Each row below holds a small network's activations on one input, seen along a few directions.
Each table varies a few parts of the input and shows all the possible inputs, shuffled.
Descriptions start from the smaller parts, as in this example, which fits no table here: values(2) and (point or line(11) or (line(4) and ring(5))).
Shared parts are said once, and a part with two or three values counts as separate values.
In the rows, zero is written as 128.

Other details of the inputs shift rows strongly along two fixed directions, in all tables alike. That doesn't count.

A family of inputs:
R1: [141  84 105 125 168 123 185 151 148 135 142 174]
R2: [126 117  99 146 151 111 114 125 163 113 139 125]
R3: [146 110  90 135 158 141 120 130 117 134 123 108]
R4: [131  95 145 143 147 155 175 145 132 113 137 171]
R5: [108 154 116 117  95 128  84  82 106  76 119  37]
R6: [146 119 103 179 164 162  72 105 113  98  85  80]
R7: [138 106 109 198 176 102  83  97 152 109  76 106]
R8: [116 164 146  94  71 140 145 144 117 175 178 142]
R9: [141 115 100  97 146  94 134 146 154 148 107 184]
R10: [142 120  92 134 152 129  97 140 135 136 135 119]
R11: [102 166 151 110  67 119 146 116 143 146 180 132]
R12: [111 136 174  99  80 165 155 135  92  91 144 123]
R13: [144 139 121 144 158 122 107 121 123 161 103 129]
R14: [143  92 106  89 156 108 152 172 150 128 129 186]
R15: [117 145 180 125  80 156 141 142  94 152 155 116]
R16: [101 185 149 162  99 114  84  63 129 113 123  58]
R17: [107 164 182  80  80 124 162 133 106 143 142 143]
R18: [143  92 137 126 156 110 148 158 131 131  88 172]
Each input here is: values(3) and ring(6).
The inputs of R18 and R7 match in every part but the values(3) part. If R5 is changed in the same way as R18 into R7, which row does it become?
> R1
Which other rows does R13 become when the ring(6) part takes its other values? List them by row number.
> R3, R6, R8, R10, R15
Which other rows does R2 become when the values(3) part takes its other values? List them by row number.
> R10, R14

A family of inputs:
R19: [ 86 198 152 126  41 147  66  79  92 107 146  21]
R20: [138 109  97 176 186 119  79  87 130  66  59  75]
R21: [158  60 110 111 198 110 202 177 151 140 102 227]
R22: [133 122  77 161 173  91  73  81 147  85  67  85]
R23: [ 98 131 188  75  49 161 206 169 111 117 206 159]
R24: [ 84 170 161 109  39 139 120 105 113  85 183  62]
R25: [148 100 122 153 170 134 106 118 120  97  73 122]
R26: [108 136 204  81  60 185 198 174  76 147 188 154]
R27: [ 97 192 148 142  52 164  72  79  87 107 165   8]
R28: [ 89 189 180 111  33 168 107 108  85 116 163  50]
R29: [ 93 158 180  48  49 116 204 150 124 147 199 165]
R30: [107 145 205  67  52 159 203 161  93 137 181 166]
R31: [137 134 101 119 148  88  94 113 153 128  94 133]
R32: [140 118 108 134 151 107 104 114 135 116  85 130]
R33: [144 128 128 216 181 123  60  82 125 122  52  87]
R34: [159  83  74 101 193 101 175 177 177 171 141 229]
R35: [165  63  88 122 201 134 189 184 153 152 131 224]
R36: [175  71  89 117 196 120 176 185 149 185 129 219]
R37: [166  85 140 150 198 114 183 176 149 192  95 239]
R38: [ 82 215 185 161  40 131  70  58  99 129 137  32]
R39: [107 161 171  55  61 130 186 173 113 178 200 174]
R40: [ 93 147 172  55  44 128 191 161 133 139 217 166]
R41: [142  98  98 160 169 151 115 121 129 103 114 110]
R42: [155 109  82 190 188 143  59 100 120 109  83  66]
R43: [134 158 100 184 167  75  47  79 163 153  68 101]
R44: [139  96  87 185 178 131  67  99 143  59  77  75]
R45: [170  85  81 104 191 100 168 183 164 197 135 222]
R46: [138 121  56 172 176 115  63  88 150 101  95  82]
The inputs of R19 and R28 match in every part but one. If R22 is changed in the same way as R19 into R28, which row does it become?
> R21
What do these inputs look like to the network?
> line(4) and (point or ring(6))
Which other rows does R37 become when the line(4) part takes its other values? List them by row number.
> R33, R38, R43
A walk changes only the ring(6) part. It starts at R26 and steps to R25. List the rest of the walk in order.
> R20, R44, R41, R42
Which other rows does R31 become when the line(4) part takes its other values? List them by row number.
> R25, R30, R32
